Each row below holds a small network's activations on one input, seen along a few directions.
In each table, some parts of the input vary, and every possible input appears once, in random order.
A made-up example of a description, with smaller parts first: values(2) and (point or line(9) or (line(4) and ring(8))).
Shared parts are said once, and a part with two or three values counts as separate values.
In the rows, zero is written as 128.

Other details of the inputs shift rows strongly along two fixed directions, in all tables alike. That doesn't count.
These rows show it; all are for the same input, with only those details redrawn:
[108 127 201 158 103 125  93 197 138 122 184 148  80 113]
[ 69 116 160 150 120 156 139  89  90 104 170 146 150 133]
[188 129  83  85 182 100 137  89 120 138 104 126 168 114]
[170 134 166 126 134  93  90 203 157 141 152 138  85 101]
[169 134 167 125 133  94  88 204 158 141 153 138  83 102]
[175 134 164 123 137  91  89 204 160 143 150 136  84 101]

A family of inputs:
row 1: [ 60 141 136 139  70 183 152  81 105 105 149 133 137 166]
row 2: [115 128 200 155 106 120  91 200 142 124 181 146  78 112]
row 3: [161 126  48  95 160 125 154 111 144 122  83 120 174 133]
row 4: [161 142 170 123 119  75  65 210 160 168 119 133  55 120]
row 5: [196 113  56  90 191  84 146  82 115 147  82 115 183 116]
row 6: [171 152  60  89 160 131 155 102 144 130  96 113 182 128]
row 7: [ 50 106 126 170 102 178 157 111 116  87 136 134 151 149]
row 8: [ 90 121 194 194 102 100  84 195 154 142 178 115  39 119]
row 9: [ 46 114 144 172  81 189 148  85 107 101 130 130 133 177]
row 10: [ 82 133 117 134  88 164 139  74 112 111 120 124 151 171]
row 11: [ 73 119 163 148 112 164 133  75  93 114 167 143 153 117]
row 12: [189 134  36  89 173 111 159  96 150 133  67 109 190 125]
row 13: [186 163 114  94 136 120 114 201 185 144 128 117 108 109]
row 14: [202 148  37  79 155 119 163  78 138 147  61 116 156 151]
row 15: [164 111 157 131 133  83  90 228 154 145 143 133  75 109]
row 16: [ 69  89 151 165 126 154 139 110  68 102 132 119 134 138]
row 17: [183 153  70  84 146 138 143  88 153 149  93 105 183 105]
row 18: [162 150 171 108 118  83  87 196 158 159 129 140  53 111]
row 19: [190 142  38  91 175 112 160  94 151 132  72 103 192 119]
row 20: [169 128 133 141 120 118  94 236 174 119  98 111  71 113]
row 21: [162 142  88  74 160  91 122  73 114 156  82 126 149 130]
row 22: [ 66  89 152 165 121 152 146 109  71 106 143 130 141 141]
row 23: [ 88 145 113 133  93 175 169  77 106 111 133 135 139 166]
row 24: [151 136 146 152 106  96 108 194 206 134 125  96  68 126]
row 25: [155 124 175 146 124  88  80 213 152 167 116 128  48 124]
row 26: [ 57 136 137 138  65 176 138  77 107 105 145 128 144 168]
row 27: [ 63 104 152 170 117 149 143  91  85 106 167 135 154 129]
row 28: [ 67 142 142 148  91 191 152  93 119 110 157 125 166 131]
row 29: [ 54  85 153 172 118 151 147 106  79 108 156 135 143 143]
row 30: [185 130  90  87 166 113 125  72 127 153 106 125 166  91]
row 31: [173 137 166 110 138 100  91 200 161 144 155 138  79 100]
row 32: [ 54 120 164 156 107 153 154  80  78 125 141 151 121 153]
row 33: [ 55 108 126 168 100 186 155 112 105  83 129 131 147 150]
row 34: [193 145  68  65 183  88 160  63 111 157  68 132 147 127]
Describe the family of inputs behind these rows.
> values(2) and (point or ring(6) or line(10))
Change only the ring(6) part in row 26. List by row number the other rows that result.
> row 1, row 9, row 10, row 14, row 23

A family of inputs:
row 35: [ 58 122 126 161  90 145 142  87 126 115 110 119 127 154]
row 36: [116 117 165 168  94 135 111 214 157 106 152 133  68 134]
row 37: [136 131  77 121 135 119 141  86 134 133  76 107 137 146]
row 38: [103 100 103 154 133 153 152 114 118  92 128 126 165 144]
row 39: [ 70  98 182 173 128 139 121 158  94 112 169 149 124 105]
row 40: [155 162 139 122  91 126 102 208 188 146 141 125  82 119]
row 41: [169 159 144  98 141  89 102 159 162 150 149 134 101 109]
row 42: [104 113 106 122 157 133 161  30  63 131 117 131 173 150]
row 43: [192 118  65 104 166 105 139 146 152 124  83 116 142 130]
row 44: [186 109  78 105 202  92 152  93 109 135  97 129 169 100]
row 45: [187 127 101 102 168  73 113 102 129 172  88 117 120 123]
row 46: [192 118 115 109 180  81 118 163 132 148 116 135 109  98]
row 47: [ 68 132 165 170  78 159 123 151 119 107 137 121  85 155]
row 48: [101 112  97 154 114 173 151  65 127 105 140  91 188 121]
row 49: [187 162  98  87 129 134 125 155 166 149  89 125 122 122]
row 50: [ 91  99 164 174 107 142 105 223 145 103 155 120 115 126]
row 51: [ 58 105 163 157 111 130 128  68  99 141 140 138 126 149]
row 52: [126 136 142 101 114 142 125  80  93 128 136 153 153 134]
row 53: [150 162 141 119  95 140 109 197 178 144 129 132  87 121]
row 54: [153 151 175 110 109 107  78 183 152 145 156 147  82 109]
row 55: [ 85 152 151 157  79 160 150 131 149 114 167 131 129 149]
row 56: [ 78 114 153 159 136 161 139  54 102 108 164 115 170 101]
row 57: [148 156 184 123 119  91  93 191 175 139 176 141  73 112]
row 58: [ 95 116  85 114 130 161 177  64  92  99  95 116 166 160]
row 59: [ 79 106 170 142 111 140 137 111  77 122 158 140 118 141]
row 60: [176 155 130  85 142  92  92 158 157 156 138 135 104 101]
row 61: [160 111  99 110 176 109 149  89  98 132 114 133 144 120]
row 62: [154 152  77  83 135 163 164  69 123 131  75 127 178 143]
row 63: [ 74 129 168 174  83 150 121 171 132 106 144 128  85 152]
row 64: [ 81 115 168 152 108 140 120 101  77 130 154 135 109 149]
row 65: [183 166 102 107 121 113 125 174 189 150 122 118 113 121]
row 66: [188 145 100  66 151 105 115  91 118 146 103 140 154 117]
row 67: [181 108  99 105 200  80 125 145 119 145  98 118 162  88]
row 68: [ 66  94 120 165 120 169 146 121 104  86 137 127 169 145]
Describe the family of inputs behind these rows.
> values(2) and (point or line(6) or line(10))
Changing only the values(2) part turns row 44 into row 38. The same change can be made to row 54. Which row results?
> row 53
Start at row 35 and move only the line(10) part, one step at a time. The first step leads to row 37. Which rows follow, in order?
> row 47, row 63, row 58, row 36, row 43, row 38, row 68, row 50
Change only the values(2) part in row 45. List by row number the other rows that result.
> row 37
Change only the values(2) part in row 40. List by row number the other rows that result.
> row 60

A family of inputs:
row 69: [128 109  84  97 177 141 159  59  83 118 117 157 197 132]
row 70: [116 112 131 118 149 124 127 142 105 127 131 163 135 130]
row 71: [134 125 197 146  96 106  87 175 135 171 156 133  43 130]
row 72: [213 143  67  81 161  93 128 128 179 140  95 104 161 135]
row 73: [ 73 125 146 149  85 168 119 147 124 118 124 122 132 140]
row 74: [ 82 137 129 149 105 140 154 132 131 115 146 133 124 155]
row 75: [ 61  89 163 200 131 139 131 124 115 110 163 116 139 110]
row 76: [242 150  84  90 163  94 113 181 169 159  49 111  95 118]
row 77: [221 147  60  81 169  69 116 157 180 153  73 107 139 143]
row 78: [168 144 105  83 160  81 115  90 136 151  87 118 116 123]
row 79: [127 120 151 121 147 116 115 152  95 124 157 135 130 113]
row 80: [136 145 145 125 123 121 117  97 120 162 153 133 130 115]
row 81: [ 70  90 163 194 133 119 122 153 126 124 152 114 117 110]
row 82: [ 66 122 190 162  88 148 129 119  99 115 171 158 128 129]
row 83: [178 108  86  80 190  93 141  98  78 132  92 121 160 124]
row 84: [130 124  64 102 129 145 156  63 126 115 107 113 196 135]
row 85: [149 152 164 137 106 146 106 210 174 133 133 127  91 109]
row 86: [196 150  76  83 164 127 141 126 153 149  69 111 155 118]
row 87: [156 128 178 126 134 107  88 207 126 126 177 136  96  92]
row 88: [123 147 151 150 104 130 130 199 149 129 131 135  63 129]
row 89: [123 137  93 118 131 150 171  79 135 109 141 120 166 139]
row 90: [ 72 123 187 155  94 130 127 138 105 126 154 157 116 132]
row 91: [116  88 144 178 150  99 116 156 135 129 126 107 107 110]
row 92: [138 132  92 109 123 168 133  94 131 118 107 109 174 120]
row 93: [105 121 106 114 142 135 159  13  70 153 113 126 167 152]
row 94: [178 139 135 119  98 108  86 219 196 134 142 113  90 104]
row 95: [183 128  82 105 132 124 115 133 136 137  62 108 126 131]
row 96: [191 126  92  83 167  82 139  94 115 148  72 129 149 125]
row 97: [ 87 120 141 143  84 149 121 146 143 113 150 123 128 138]
row 98: [189 136  78  89 140 125 113 141 156 146  77 104 150 114]
row 99: [134 146 179 141 107 110  89 160 141 172 165 135  81 116]
row 100: [ 38 102 175 152 119 153 142 109  52 100 172 146 150 142]
row 101: [145 129  63 110 148 119 150  71 121 118  85 112 172 170]
row 102: [ 99 115  74 125 116 143 150  68 103 112 100 118 171 158]
row 103: [127 131  66 115 148 152 190  51  93 115  85 123 154 151]
row 104: [ 97  98 133 128 144 142 138 111  82 111 132 164 139 143]
row 105: [ 88 136 142 139 108 194 152  98 121 104 137 125 159 130]
row 106: [ 64 127 126 150 109 189 164  76  86 104 106 130 157 156]
row 107: [ 46  91 165 204 127 151 137 104 108  99 176 118 153 110]
row 108: [ 70 123 133 166  95 159 160  99 105  96 143 135 115 168]
row 109: [144 161 190 126 108  99  67 185 180 142 170 134  60  95]
row 110: [130 100 171 135 130 122 104 189 118 121 142 162  76 130]
row 111: [ 89 136 181 151  99 125 107 133 116 163 164 141  94 134]
row 112: [130 153 159 140 104 143 131 200 169 127 157 134  80 110]
row 113: [179 140 129 108 139 105 120 125 136 138 131 141 141 102]
row 114: [164 134  91  92 157 114 157  54 105 132 105 140 191 115]
row 115: [220 138  96 108 142  73  94 193 184 146  88 109  82 145]
row 116: [107 139 159 151  95 134 130 183 165 120 165 131  91 138]
row 117: [145 147 117 118 128 148 151 142 154 124 137 125 120 112]
row 118: [137 142 144 150 102 106 119 202 163 127 138 129  68 141]
row 119: [ 57 120 131 145  88 202 144  76 101  98 137 123 180 138]
row 120: [ 75 118  81 128 111 154 155  66 104 112 113 122 181 155]
row 121: [153 137  91 110 137 133 139  95 151 114 126 110 172 146]
row 122: [183 160 112  83 159  78  99 116 161 156 106 120 112 105]
row 123: [172 132  76 103 135 125 116 130 135 139  64 108 138 129]
row 124: [205 128 101  86 178 103 114 154 139 136 124 151 141  98]
row 125: [134 117 100  98 174 128 152  65  66 112 134 131 196 118]
row 126: [ 59 103 193 166  86 152 137 107  82 107 156 154 106 147]
row 127: [ 75 142 139 151 105 160 162 140 122 120 141 138 115 142]
row 128: [150 151 141 130 114 127 130 202 171 139 138 132  76 112]
row 129: [ 52 143 180 146  98 150 121  74 114 110 174 142 127 125]
row 130: [188 112 119 150 173  81 102 174 170 142 128 100 120  74]
row 131: [ 52 124 184 151  94 144 117  82  99 114 155 137  91 147]
row 132: [173 137  70  96 152 111 135 105 155 131 100 110 167 150]
row 133: [120 139 121 132 115 138 151 130 149 114 151 126 133 137]
row 134: [113 151 185 130 109  94  80 176 160 149 149 135  62 116]
row 135: [175 145 109  97 151 113 123  74 125 168 133 124 148 111]
row 136: [ 68 132 107 136 124 186 173  62  90 113 102 129 181 154]
row 137: [129  85 174 191 137  94  92 204 155 133 140 108  58 104]
row 138: [121  97 149 122 147 122 129 126  72 114 136 131 120 134]
row 139: [146 124 177 131 128 117  91 217 146 125 168 168  90 103]
row 140: [112 113 102 138 101 137 130 115 122 114 113 121 125 154]
Changing only one part turns row 134 into row 122. The same change can be made to row 90. Which row results?
> row 82
Changing only one part turns row 127 into row 128. The same change can be made to row 100. Which row results?
> row 79
Describe the family of inputs behind these rows.
> line(6) and (point or line(5) or ring(6))
List by row number the other rows that have the line(6) part in common with row 96.
> row 78, row 83, row 88, row 91, row 93, row 101, row 102, row 104, row 106, row 118, row 123
Start at row 105 and move only the line(6) part, one step at a time. The first step leads to row 85. Which rows follow, in order?
> row 86, row 136, row 106, row 76
Change only the line(6) part in row 107. List by row number the other rows that result.
> row 75, row 81, row 91, row 130, row 137

A family of inputs:
row 141: [160 111  77 106 173 114 151  88 104 131  97 117 170 124]
row 142: [ 93 129 131 141 108 155 146  89 112 117 135 127 134 147]
row 143: [ 73 127 154 154  92 163 129 139 125 104 155 136 129 143]
row 144: [146 136 119 119 121 129 124 149 149 122 128 124 127 129]
row 145: [192 131 128 116 156  77  97 196 168 146 112 117  87 100]
row 146: [ 83 129 139 149 104 157 143  98 112 120 134 128 130 144]
row 147: [166 136  87  97 142 113 136 108 136 138  95 120 135 140]
row 148: [207 125 131 117 153  74  91 222 168 157 113 120  79 105]
row 149: [128 133 102 114 129 129 140  99 120 129 103 126 140 147]
row 150: [ 68 126 159 160  91 166 131 143 128 109 155 134 128 133]
row 151: [ 82 111 176 171 104 137 117 160 122 113 165 142 102 130]
row 152: [140 133  93  98 161 114 149  51 107 140 123 128 177 126]
row 153: [111 130 104 129 124 160 155  81 119 109 129 123 167 136]
row 154: [134 117 135 136 140 112 119 148 131 127 127 126 115 122]
row 155: [155 136  77 106 151 136 151  89 132 129  99 113 172 124]
row 156: [151 135  99 110 138 116 133 118 137 143  92 121 132 132]
row 157: [109 122 182 145 106 125  93 150 123 134 158 137 102 117]
row 158: [ 88 131 167 139 117 144 134 116 103 121 164 151 124 127]
row 159: [148 135 173 125 122 112  93 187 138 141 148 143  81 107]
Describe the family of inputs behind these rows.
> line(4) or line(5) or (values(2) and ring(5))
Change only the values(2) part in row 147. List by row number the other rows that result.
> row 144
Start at row 145 and move only the line(5) part, one step at a time. The first step leads to row 154. Which rows follow, in order?
> row 151, row 148, row 141

A family of inputs:
row 160: [147 114  53 101 170 131 166  63 100 107  87 117 196 145]
row 161: [149 137  78  87 146 135 156  56 107 141  88 127 164 153]
row 162: [201 133 112 116 156 106 112 207 181 135 110 119 107  98]
row 163: [ 65 105 135 165 105 157 153 101  92 101 124 130 130 151]
row 164: [ 58 106 150 178 102 156 140 112 122 102 154 124 140 143]
row 165: [199 161 119  86 132  96 104 192 176 156 115 131 107 104]
row 166: [206 161 131 104 122  94  91 200 189 161 129 113  85  99]
row 167: [ 92 143 210 153  63 145  88 207 149 117 183 148  63 137]
row 168: [148 143  84  91 145 130 157  51 108 140  78 123 157 151]
row 169: [ 75 136 149 150  86 154 129  88 124 121 154 133 137 141]
row 170: [149  83 108 107 207  96 131  52  57 138 112 131 187  99]
row 171: [201 131 112 123 151  95 110 202 181 143 115 101 107 103]
row 172: [ 59 102 157 177  90 160 136 147 103 105 153 138 108 149]
row 173: [205 159 118  89 133 107 104 184 182 151 119 129 100  97]
row 174: [147 147  66  87 158 124 147  41 118 144  80 113 168 144]
row 175: [ 56 113 149 169 107 171 147 133 108  95 156 140 152 140]
row 176: [ 99 121 226 149 130  92  94 153  98 144 204 166  73 103]
row 177: [ 49 107 148 173 104 157 139 115 109 104 142 122 126 147]
Changing only one part turns row 168 into row 163. The same change can be made to row 167. Which row results?
> row 160
Describe the family of inputs behind these rows.
> values(2) and (point or ring(8))
